[[ -6.673  -7.604  -8.916 -19.554 -25.207   7.637  -6.523  -4.022  -5.078]
 [-14.479  -3.026   4.946  -2.897   7.960  -1.173   1.654  -4.255   2.834]
 [ -0.619 -14.125  -3.152  -7.446  -1.884   7.257  -0.203  -4.542  -7.516]
 [ 12.277  15.991 -24.249   5.197 -23.878  -0.132  21.015   7.777  -0.604]
 [ -3.822   3.355  -3.948  -2.408 -17.797  20.600  15.973  -3.893   4.988]
 [-21.679 -11.415   6.525   0.950  15.827  -7.592   0.630  -1.160  10.256]
 [  6.343  -1.488 -11.103  -3.334 -10.547   1.911   5.983   5.148  -9.904]
 [ 11.657  13.632 -22.773   4.060 -22.679   0.055  19.688   7.857  -1.409]
 [ -3.792   1.223 -10.682  -2.427  -7.184  -9.351  -1.835  -6.773  -1.657]
 [ -2.133  14.721   3.000 -10.821  -7.423   9.389   6.775  -9.704  -9.096]
 [-10.562   3.310   4.723  -5.473   2.501   1.966   4.588  -5.826
   -1.252]] ans = -6.673

[[  24.0  120.8  -25.9    3.2   77.2  -28.2  128.2  151.0   97.7  -30.6
   -55.2    8.9    9.9   27.6  -67.0]
 [  23.1   87.7   57.2  -37.9    4.1  -22.7   39.7  -80.8   -3.0   93.6
    97.1  101.9  101.5  -11.9   71.7]
 [ -12.9  176.4  107.7  -95.1   85.9    0.0   26.9 -173.0  107.1   95.9
   -15.1  138.5  194.6  -55.7   76.7]
 [  95.5  162.3   49.6 -124.8   14.1 -139.3   54.4  -33.8    8.0   60.5
    72.0   75.2   17.5   53.8   37.8]
 [ 102.0  -55.9   53.6   17.9   47.7   55.3 -205.5  -62.8   70.0  -33.4
  -104.8  -94.5  -97.7  108.9   29.5]
 [ -26.9  105.5    8.5   39.9   58.8   64.4   80.4   31.7   73.4   71.7
   -11.6   34.6  157.8  -60.5  -22.8]
 [  75.0  -68.1   93.5    1.7   65.5  -15.7   25.7   -1.7  -22.5   50.6
   117.1   62.3    9.5   39.3   68.2]
 [ -10.4  -33.2  115.0  -96.9  -18.7   -7.5   91.2   67.1  -49.2   37.2
   197.3   14.1   97.7   74.3  123.1]
 [  -4.0  -18.9   91.3  -10.3   46.9   46.5   42.6   -3.6   36.5   20.3
    57.7   31.4   72.3   35.1   86.6]] ans = 24.0

[[ 0.2  1.0 -0.4 -1.1  0.0 -0.7 -0.6  1.9  0.1  1.0  0.5 -0.7 -0.5 -0.9]
 [ 0.5 -1.3  1.0 -0.8  0.3  0.3 -0.2  0.2 -0.1 -0.2 -0.4  0.4  0.3 -0.6]
 [ 0.4  0.0  0.1  0.0  0.1 -0.1  1.1  0.8  0.2  0.9  0.8 -1.0  0.8  1.5]
 [ 0.2 -0.8  1.1 -1.6  0.5 -1.0  0.6  1.7  0.3  0.7 -1.2 -1.7  1.4  1.0]
 [-1.3  0.9 -0.4  0.8  0.2  0.8 -0.6 -0.4  0.1 -0.5  0.3  1.0 -0.5 -0.6]
 [ 0.4 -0.5  0.5  0.1  0.3  1.4  0.7 -0.8  0.2 -0.6 -0.8  0.4  1.7  0.3]
 [-0.2  0.9 -0.9 -0.1  0.1  0.3  0.3 -0.4 -0.3  0.0  0.0 -0.9 -0.2  0.1]
 [ 0.0 -0.5  0.5  0.4  0.2 -0.8 -0.1  0.6 -0.2  0.6 -0.5  1.7  1.0 -1.3]
 [-0.8 -0.7  1.1 -0.1  0.1 -0.4 -0.4  0.7  0.3  0.5 -0.3 -0.3  1.0 -0.2]
 [ 1.2  1.4 -0.8 -0.5  0.0 -0.4  0.1  0.9  0.3  0.9 -0.8  0.5  0.2 -1.0]] ans = 0.2

[[-0.029 -0.048 -0.048 -0.049 -0.040 -0.036 -0.061 -0.075 -0.070 -0.050
  -0.052 -0.058]
 [ 0.137  0.074 -0.272 -0.153  0.120 -0.092  0.005  0.192  0.076  0.138
  -0.028  0.134]
 [-0.028 -0.049 -0.040 -0.061 -0.060 -0.051 -0.055 -0.075 -0.059 -0.066
  -0.065 -0.030]
 [-0.048 -0.044 -0.055 -0.059 -0.055 -0.041 -0.037 -0.076 -0.050 -0.052
  -0.039 -0.052]
 [-0.051 -0.052 -0.045 -0.081 -0.057 -0.061 -0.085 -0.049 -0.068 -0.045
  -0.052 -0.064]] ans = -0.029

[[ -87.129 -166.820   66.817  -74.878  -24.013 -194.401    4.956 -116.476
  -136.754  -34.447]
 [-218.879 -146.317  -41.180   -1.142  -34.577 -253.243 -195.060  -44.742
     9.958   37.362]
 [ -90.820 -143.991   11.261  -70.254  -95.605 -124.222  -45.514 -105.825
  -138.299  -69.650]
 [ -36.974  -40.227 -145.255 -203.289 -127.651  -35.990  -29.534 -171.172
  -157.391 -192.990]
 [-111.949 -111.409 -161.734 -113.641 -125.111 -134.322 -162.194  -94.054
   -58.954 -114.923]
 [  -6.004 -108.356  107.257 -126.750  -34.931  -84.824   45.941 -172.459
  -201.270  -88.808]
 [ -47.628  -66.929 -164.603 -178.069 -133.026  -59.317  -70.570 -140.909
  -141.002 -141.268]
 [ -65.937  -82.842  -39.720 -135.826 -106.620  -57.625  -21.510 -160.953
  -163.948  -97.619]
 [-144.110 -183.329  147.910    7.908  -23.946 -243.716  -70.212 -116.527
   -86.562   40.981]
 [-137.725 -219.111  280.829   50.295   -5.874 -258.202  -13.865 -137.505
  -130.045   71.946]
 [ -60.022 -165.140  126.943  -90.484  -41.046 -153.300  -29.985 -136.591
  -149.210  -64.705]
 [  49.771  -23.110 -235.335 -268.694 -204.276   51.938   31.130 -153.338
  -203.718 -307.611]] ans = -87.129

[[ 0.09  0.89  0.33  0.62 -1.92 -0.37 -0.62  0.14 -0.13 -0.17 -0.49  0.94
   0.44 -0.79 -0.01]
 [-0.40  0.77  0.23 -0.05 -0.30 -0.07 -0.55 -0.13  0.22  0.46  0.06 -0.99
   0.17 -0.12  0.12]
 [-0.20 -0.17 -0.36 -0.79 -0.23  0.77 -0.15 -0.21  0.05  0.06  0.82  0.29
  -0.46  0.37  0.71]
 [-0.41  0.96  0.09  1.65 -0.01 -0.45  0.15 -0.17  0.15  0.60 -0.91 -1.36
   1.21 -0.57 -0.56]
 [-0.01  0.21 -0.23  0.81  0.88 -0.04  0.08  0.20 -0.19  0.15  0.00 -0.37
   0.41  0.46  0.07]
 [ 0.18  0.62 -0.79 -0.53 -0.21  0.20  0.08  0.24  0.39  0.24  0.33 -0.69
   0.06  1.22 -0.42]
 [ 1.12  0.59  1.70 -0.21  0.81  0.46  0.21  0.24 -1.32  0.07  0.48 -0.71
  -0.54 -1.73  0.62]
 [-0.37 -1.76  0.82  0.44  0.44  0.31  0.20  0.23 -0.45  0.22  0.44  0.84
   0.24 -0.15  0.16]
 [-1.12  0.90 -0.36 -0.88  0.29  0.85 -0.07 -0.20  0.55  0.45  1.34 -0.79
  -0.52  0.53  0.45]
 [-0.20 -0.13 -0.23  0.45 -1.00 -0.26  0.30 -0.23  0.62 -0.29 -0.39  0.59
  -0.20  1.32  0.09]] ans = 0.09

[[-1.3  1.7  0.4 -0.8  0.8 -0.7 -0.2  0.6 -0.4  1.1  0.8  0.0 -0.6  0.5
  -0.9]
 [ 0.8 -0.1  0.6  1.6  0.3  1.3 -0.7 -0.8 -0.2 -0.9 -0.9  1.5  0.7 -0.5
   1.6]
 [ 1.2 -1.6  0.1  0.4 -1.0 -0.8  1.5  0.8  1.0  0.6  1.1 -0.1 -0.1 -1.1
  -0.4]
 [-0.5  1.2  0.2  0.3  0.9  0.8 -1.1 -0.6 -0.7 -0.4 -0.7  0.6  0.3  0.3
   0.7]
 [ 0.1  0.0 -0.8 -0.3  0.0  1.2 -0.4 -0.8  0.2 -1.3 -1.5 -0.4  0.7  1.4
   1.0]
 [ 1.5 -1.9 -0.7  0.6 -0.8  1.4  0.2 -0.9  0.8 -1.7 -1.5  0.0  1.0  0.4
   1.5]
 [ 0.0  1.0  1.6  1.3  0.9 -0.3 -0.7  0.1 -0.7  0.9  1.0  1.7 -0.4 -1.5
  -0.1]
 [-0.8  0.3 -0.5 -1.7 -0.3 -1.5  1.3  1.3  0.7  1.3  1.2 -1.3 -0.7  1.2
  -1.7]] ans = -1.3
